arr =
[[-183 -232  328   16  -66  186 -106 -239  -35 -105 -433]
 [ 735 -540  795   48  246  280 -646  346 -645  387  -98]
 [ 776 -106  320  108  452 -106 -399  808 -336  600   94]
 [ -34 -209  447  126  221   13 -222  206   22  183 -760]
 [-507   40 -191  -87 -384  170  285 -681  170 -487   75]
 [ -73 -185  184  -38 -159  226  -63 -326 -121 -176   -9]
 [ 380  -78  256   92  305  -69 -239  490 -135  378 -157]
 [ 406  106 -187  -57    5  -14   -4  166 -188  116  694]
 [ 504  -78  140   -1  138   31 -212  307 -284  253  351]]
Rows and columns are counted from 1.
(1, 1): -183
(6, 2): -185
(5, 11): 75
(9, 7): -212
(5, 7): 285
(9, 10): 253
(6, 3): 184
(1, 3): 328
(2, 2): -540
(1, 4): 16
(7, 9): -135
(8, 4): -57
(8, 11): 694
(3, 7): -399
(2, 9): -645
(3, 11): 94
(2, 3): 795
(6, 8): -326
(4, 2): -209
(6, 4): -38
(8, 8): 166
(3, 8): 808
(3, 3): 320
(1, 10): -105
(2, 8): 346
(1, 6): 186
(2, 1): 735
(9, 9): -284
(5, 1): -507
(4, 3): 447
(2, 7): -646
(4, 9): 22
(3, 6): -106
(4, 8): 206
(3, 9): -336

B =
-0.05,-0.01,-0.01,-0.01,-0.01,-0.04,0.03,0.05,-0.09
0.07,-0.06,-0.03,0.01,-0.02,-0.06,-0.02,0.18,-0.07
0.00,-0.04,0.03,-0.01,0.03,0.06,-0.02,0.05,-0.03
-0.20,-0.05,-0.04,-0.01,-0.07,-0.07,-0.07,-0.23,-0.03
0.04,0.03,-0.05,-0.03,-0.02,-0.05,0.02,-0.12,0.01
Rows and columns are counted from 1.
(1, 1)	-0.05
(4, 2)	-0.05
(1, 2)	-0.01
(2, 7)	-0.02
(5, 7)	0.02
(2, 6)	-0.06
(5, 2)	0.03
(5, 3)	-0.05
(5, 5)	-0.02
(2, 8)	0.18
(2, 5)	-0.02
(3, 9)	-0.03
(2, 9)	-0.07
(5, 6)	-0.05
(5, 8)	-0.12
(2, 4)	0.01
(5, 4)	-0.03
(2, 1)	0.07
(4, 1)	-0.20
(4, 3)	-0.04
(5, 1)	0.04
(1, 4)	-0.01
(3, 4)	-0.01
(2, 3)	-0.03

data =
[[-11.990  -3.564  -6.018   0.346  -2.029  -2.757 -10.911  -0.918]
 [-11.990  -4.799  -5.614 -16.752 -12.580 -22.821  11.232 -12.256]
 [-11.990  -1.603   6.451  -0.009  10.394  16.731 -12.193   4.064]]
Indices start at 1.
(1, 1)	-11.990
(3, 1)	-11.990
(2, 1)	-11.990
(1, 4)	0.346
(3, 3)	6.451
(2, 2)	-4.799
(3, 6)	16.731
(2, 3)	-5.614
(1, 3)	-6.018
(3, 7)	-12.193
(3, 2)	-1.603
(1, 7)	-10.911
(3, 4)	-0.009
(2, 8)	-12.256

A =
27,-3,-32,-26,-59,-23
96,-34,-88,33,-40,-33
-1,-3,-27,-49,-22,-25
94,-34,-88,27,-23,-34
47,-4,-2,60,-12,5
77,-24,-40,66,-1,0
38,-30,-65,-10,-1,-30
96,-32,-77,44,-30,-23
55,2,-30,3,-76,-16
-1,25,23,-51,-76,-11
3,-2,-44,-51,-71,-34
37,1,-18,1,-69,-9
-1,25,23,-51,-76,0
89,-34,-88,22,-13,-34
73,-17,-29,66,-11,5
Indices start at 1.
(1, 1) => 27
(10, 6) => -11
(4, 5) => -23
(4, 3) => -88
(15, 2) => -17
(1, 5) => -59
(12, 3) => -18
(11, 5) => -71
(6, 2) => -24
(6, 5) => -1
(1, 6) => -23
(8, 5) => -30
(6, 1) => 77
(3, 6) => -25
(12, 1) => 37
(14, 1) => 89
(12, 5) => -69
(3, 5) => -22
(12, 2) => 1
(4, 2) => -34
(7, 1) => 38
(15, 6) => 5
(9, 5) => -76
(7, 4) => -10
(7, 2) => -30
(4, 1) => 94
(7, 6) => -30
(13, 3) => 23
(9, 6) => -16
(8, 3) => -77
(7, 3) => -65
(8, 2) => -32
(2, 6) => -33

grid =
[[ 48  87 -46 -40  73  41 -21 -74 -22]
 [ 17  50  31 -15 -31 -60  38  66 -80]
 [ -9   2 -60  91  71  79  12  50   3]
 [-46  27 -39 -26 -61  14  22 -16  90]
 [-44  91 -21 -83  63  41 -15 -85  61]
 [ 73  66 -30   9  72  83  32  32 -62]
 [ 22  80 -31 -14 -72 -52  32   3  14]
 [-69  85  24  70  56   0 -82  55 -27]
 [-45 -38 -48  76  20 -22  43 -53  91]
 [-40  30 -66 -89  42 -28 -27  75 -34]
 [-46 -73 -60  77  66 -77   5 -16  62]
 [-70 -32 -20  33  29 -36 -67  72   9]
 [ 70 -62  20  72 -11  64 -80  71 -59]
 [-16 -20  -9 -41  46  69  -1 -84 -41]]
Rows and columns are counted from 1.
row 1 col 1	48
row 4 col 7	22
row 6 col 2	66
row 11 col 1	-46
row 4 col 8	-16
row 10 col 1	-40
row 5 col 7	-15
row 1 col 6	41
row 9 col 7	43
row 9 col 1	-45
row 6 col 6	83
row 11 col 9	62
row 1 col 9	-22
row 6 col 8	32
row 10 col 2	30
row 13 col 9	-59
row 12 col 7	-67
row 7 col 5	-72
row 14 col 6	69
row 12 col 9	9
row 1 col 2	87
row 4 col 5	-61
row 10 col 6	-28
row 5 col 9	61
row 2 col 2	50
row 6 col 4	9
row 13 col 1	70
row 5 col 6	41
row 14 col 7	-1
row 13 col 4	72
row 8 col 3	24
row 10 col 8	75

M =
[[ 96 113 126 108 106]
 [ 47 131 122  75  69]
 [ 84 118 107  69  85]
 [110 121 104 118 108]
 [205  63  87 125 145]
 [103 102 103 122 112]
 [113 106 106 118 109]
 [104 104 110 109 115]
 [108 111 110 120 110]
 [109 127 122  93 111]
 [103 122 102 109 115]]
Rows and columns are counted from 1.
(1, 1): 96
(1, 3): 126
(5, 1): 205
(9, 4): 120
(8, 1): 104
(10, 5): 111
(1, 5): 106
(5, 4): 125
(8, 2): 104
(11, 3): 102
(1, 2): 113
(8, 3): 110
(10, 4): 93
(9, 3): 110
(8, 4): 109
(7, 2): 106
(8, 5): 115
(3, 5): 85
(10, 1): 109
(10, 3): 122
